Each row below holds a small network's activations on one input, seen along a few directions.
In each table, some parts of the input vary, and every possible input appears once, in random order.
A made-up example of a description, with smaller parts first: ring(8) and (point or (values(2) and line(4)) or line(9)).
Shared parts are said once, and a part with two or three values counts as separate values.

Other details of the inputs shift rows strongly along two fixed directions, in all tables alike. That doesn't count.

A family of inputs:
row 1: [  8  18 -14   6  -7  30 -27 -11  10 -10 -14]
row 2: [-24 -30   2 -22 -19  -6  10  -2 -22  29  29]
row 3: [ -5 -18   7   1   5 -13   7  -6  16  11 -24]
row 4: [  1 -15  20 -10  -2 -14   3   1   7  21  -4]
row 5: [  3 -10  -3  16  11   3  -9  -3  25 -13 -36]
row 6: [-17 -21  15  -9 -28   0  20 -21 -13  26 -20]
row 7: [  3  32 -18   7  20 -12  -9  25 -15 -11   6]
row 8: [  9  11   8  16   0   5   5  -3  13 -21  -2]
row 9: [  3  16   4  13  18 -10  21   9 -11 -39  21]
row 10: [  3  -8  -4  -6 -12   4 -30  -2  10  27 -35]
row 11: [ 21  12 -32   5   0  22 -48   2  24  -9 -32]
row 12: [  4 -14  10   4   3  -7 -16   1  28  19 -40]
row 13: [ 14  10 -14   2  -6  22 -22  -7   3  -1   1]
row 14: [-16 -23   2  -9 -13  -7   5 -13   0  38 -32]
row 15: [ -9 -16  33 -17 -17   4  33 -15  -6  14  22]
row 16: [  5   8  14  -7   7  -3  26   4 -16 -11  53]
row 17: [ 22  26 -18   6  25   0 -12  20   8 -40  23]
row 18: [ -8   8  10  -3 -17   1  28  -7 -25  10  19]
row 19: [-13  -9   2  -8  11 -15  15  16 -16 -13  56]
row 20: [ -2  23 -23  14  21  -4   1  13 -19 -26   6]
Description of these inputs: values(2) and (point or ring(9)).
The inputs of row 3 and row 14 match in every part but the values(2) part. If row 16 is changed in the same way as row 3 into row 14, which row does it become?
Answer: row 13
Which other rows does row 10 become when the values(2) part takes its other values? List them by row number.
Answer: row 4

A family of inputs:
row 21: [  1 -13   5  -1  -9  10  -5 -13  16  11 -22]
row 22: [ 1  2  2 -5  3 -5  2  7 -5 -1 15]
row 23: [  6  -3  -2  -1   4   3 -14   1  14  -1 -11]
row 24: [ 11  16 -14  16  12   7 -14   2  10 -21 -14]
row 25: [ 10  19 -22  10   9   7 -24   5   6 -13  -9]
row 26: [ 2 -1  6 -2  2 -4 14  1 -5 -6 17]
row 27: [ -6   8   5 -13   4 -11  30   8 -32  -2  56]
row 28: [ -2   6   7  -2  -5   0  10   1 -12  -1  14]
row 29: [ -8 -17  -5  -1 -12   8 -11 -10   7  12 -25]
row 30: [ -8 -15  11 -12  -4  -7  12  -3  -4  20   2]
row 31: [ -7 -18  -4  -3  -9   7  -8 -10   7  11 -25]
row 32: [ -5 -21  -4   0 -11   6  -5 -10   9   9 -26]
row 33: [ 12  17 -10  10  10   9 -15   3   9 -21 -10]
row 34: [ -7  -5   9 -11  -3 -11  14   4 -12  15  12]
row 35: [  7  -1  -3   8   0   9  -8  -7  15  -8 -14]
row 36: [  9  10 -10  16  15   3 -19   6  18 -26  -6]
row 37: [ 1 12 -7  1 12 -7  0 11 -7 -9 18]
row 38: [  0 -16   4  -4 -12   6 -15  -5  13  15 -17]
row 39: [  7   2  -4   6   1   2  -7   0   9  -3 -19]
row 40: [ 11  13 -20   7   9   8 -27   6   9 -13  -5]
row 41: [  6   8  -4   2  13  -6   3  11  -4 -16  18]
row 42: [  4  -3   3   8   1   4 -10  -3  17 -10 -13]
row 43: [  7  14 -14   9   9   2 -23  10   5 -12  -5]
row 44: [ 3  1  0 -8 -2 -1  1  4 -7  2 17]
row 45: [  4 -11   4  -4 -20  14 -10 -14  11  15 -23]
row 46: [ 13  14 -17  11   4  17 -24  -2  13 -19  -8]
row 47: [ -6  11 -10   8  14  -9   7  11 -14 -26  18]
row 48: [  7  17 -16  18  19  -3 -18   9  11 -23 -12]
row 49: [ -9  -8  13  -8 -11  -2  17  -9  -9  19   0]
row 50: [ -2   3   0   0   6 -10  13   4  -8   1   8]
row 51: [ -3 -13  12 -13 -17   4  10  -9  -5  16  10]
row 52: [  0  19  -5   6   7  -1   3   5 -13 -12  15]
row 53: [  5  14   0   4   8  -2  10   5  -7 -17  14]
row 54: [-1  1  6 -4 -1  0  7  1 -5 -2 14]
row 55: [ -9 -13  18  -6  -9 -12  22  -4  -7  16  -2]
row 56: [ -2   7   3  -3   0  -6  10   4 -11   3   8]
row 57: [ -3  -1   7 -11 -11  -3  14  -2 -15  16   8]
row 58: [ 10  15  -9  10   5  10 -18   2  11 -17 -12]
row 59: [ -7 -16  14 -12  -6  -3  17  -6  -4  17   9]
row 60: [ -7  14 -14   5   8  -3   1  10 -20 -19  24]
row 61: [  0   9  -2  -2  -3   3   6  -2 -12   1  10]
row 62: [ -2  -4   8  -2   5 -12  11   7  -3  -3  14]
row 63: [-4  3  4  0 -3  2  7 -2 -8 -2 15]
row 64: [  5   2   2  10   1   4  -6  -3  13 -10 -17]
row 65: [ -8 -12  14  -9 -12   1  17 -10  -5  17   6]
row 66: [  5  12  -1   0  11  -2   5   7  -5 -17  20]
row 67: [  2 -12  -1  -6 -12   6 -14  -6   9  20 -22]
row 68: [-14 -15   2 -13 -15   1  15  -8 -19  18  12]
row 69: [  0  16   0  10  14  -8  10   7  -8 -19  12]
row 70: [ -2  -8   4  -1 -14   5  -9  -7   7  16 -23]
row 71: [  1   4  -9   5   3   2 -13   0   8   2 -15]
row 72: [  1  11  -2   5  16 -15   7  15  -9 -14  15]
row 73: [ -3 -12   1  -3  -5   2  -6  -8  12  19 -27]
row 74: [  3   9  -7   3  15  -9   5  11  -6 -13  17]
row 75: [ -3 -19   6   2  -4  -2  -8  -5  18  13 -25]
row 76: [-12  -9   9  -9 -10  -7  13  -3 -12  23   4]
row 77: [  1  11   1   9  11  -4   8   5  -2 -21  15]
row 78: [ 10  18 -13  12  12   8 -15   2   9 -18 -13]
row 79: [-5  1  1 -3  2 -5  3  6 -9  4 15]
row 80: [ -7 -14  16 -11 -16  -1  14  -6  -7  16  13]
row 81: [ -7 -14  13 -13  -5 -10  15  -1  -7  22   1]
row 82: [  1 -20   5  -1  -9   6  -6 -11  19  11 -19]
row 83: [ -1 -17   4  -2 -10   9 -12 -10  17  14 -19]
row 84: [  0 -10   5  -3  -9   4  -5  -7  10  16 -28]
row 85: [-4  0  3 -3 -1  0  4  2 -7  0 18]
row 86: [  0  -1   2  -4   5 -11  11   7  -8   3   9]
The inputs of row 54 and row 42 match in every part but one. If row 58 is changed in the same way as row 54 into row 42, which row does it become?
Answer: row 64
What is each input in this table made of?
Answer: line(6) and (point or ring(10))
List by row number the other rows that have the line(6) part in common with row 46.
Answer: row 25, row 27, row 40, row 44, row 45, row 51, row 57, row 61, row 67, row 68
A walk changes only the line(6) part. It starts at row 77 and steps to row 35. List the rest of the walk in order.
Answer: row 21, row 65, row 63, row 46
List by row number the other rows that have the line(6) part in common with row 86.
Answer: row 24, row 26, row 32, row 35, row 39, row 41, row 50, row 53, row 74, row 82
A walk changes only the ring(10) part. It starts at row 78 and steps to row 33. List the rest of the walk in order.
Answer: row 21, row 66, row 59, row 23, row 30, row 81, row 73, row 84
A walk changes only the ring(10) part. It starts at row 85 and steps to row 80. List the rest of the walk in order.
Answer: row 63, row 28, row 52, row 70, row 76, row 43, row 79, row 38
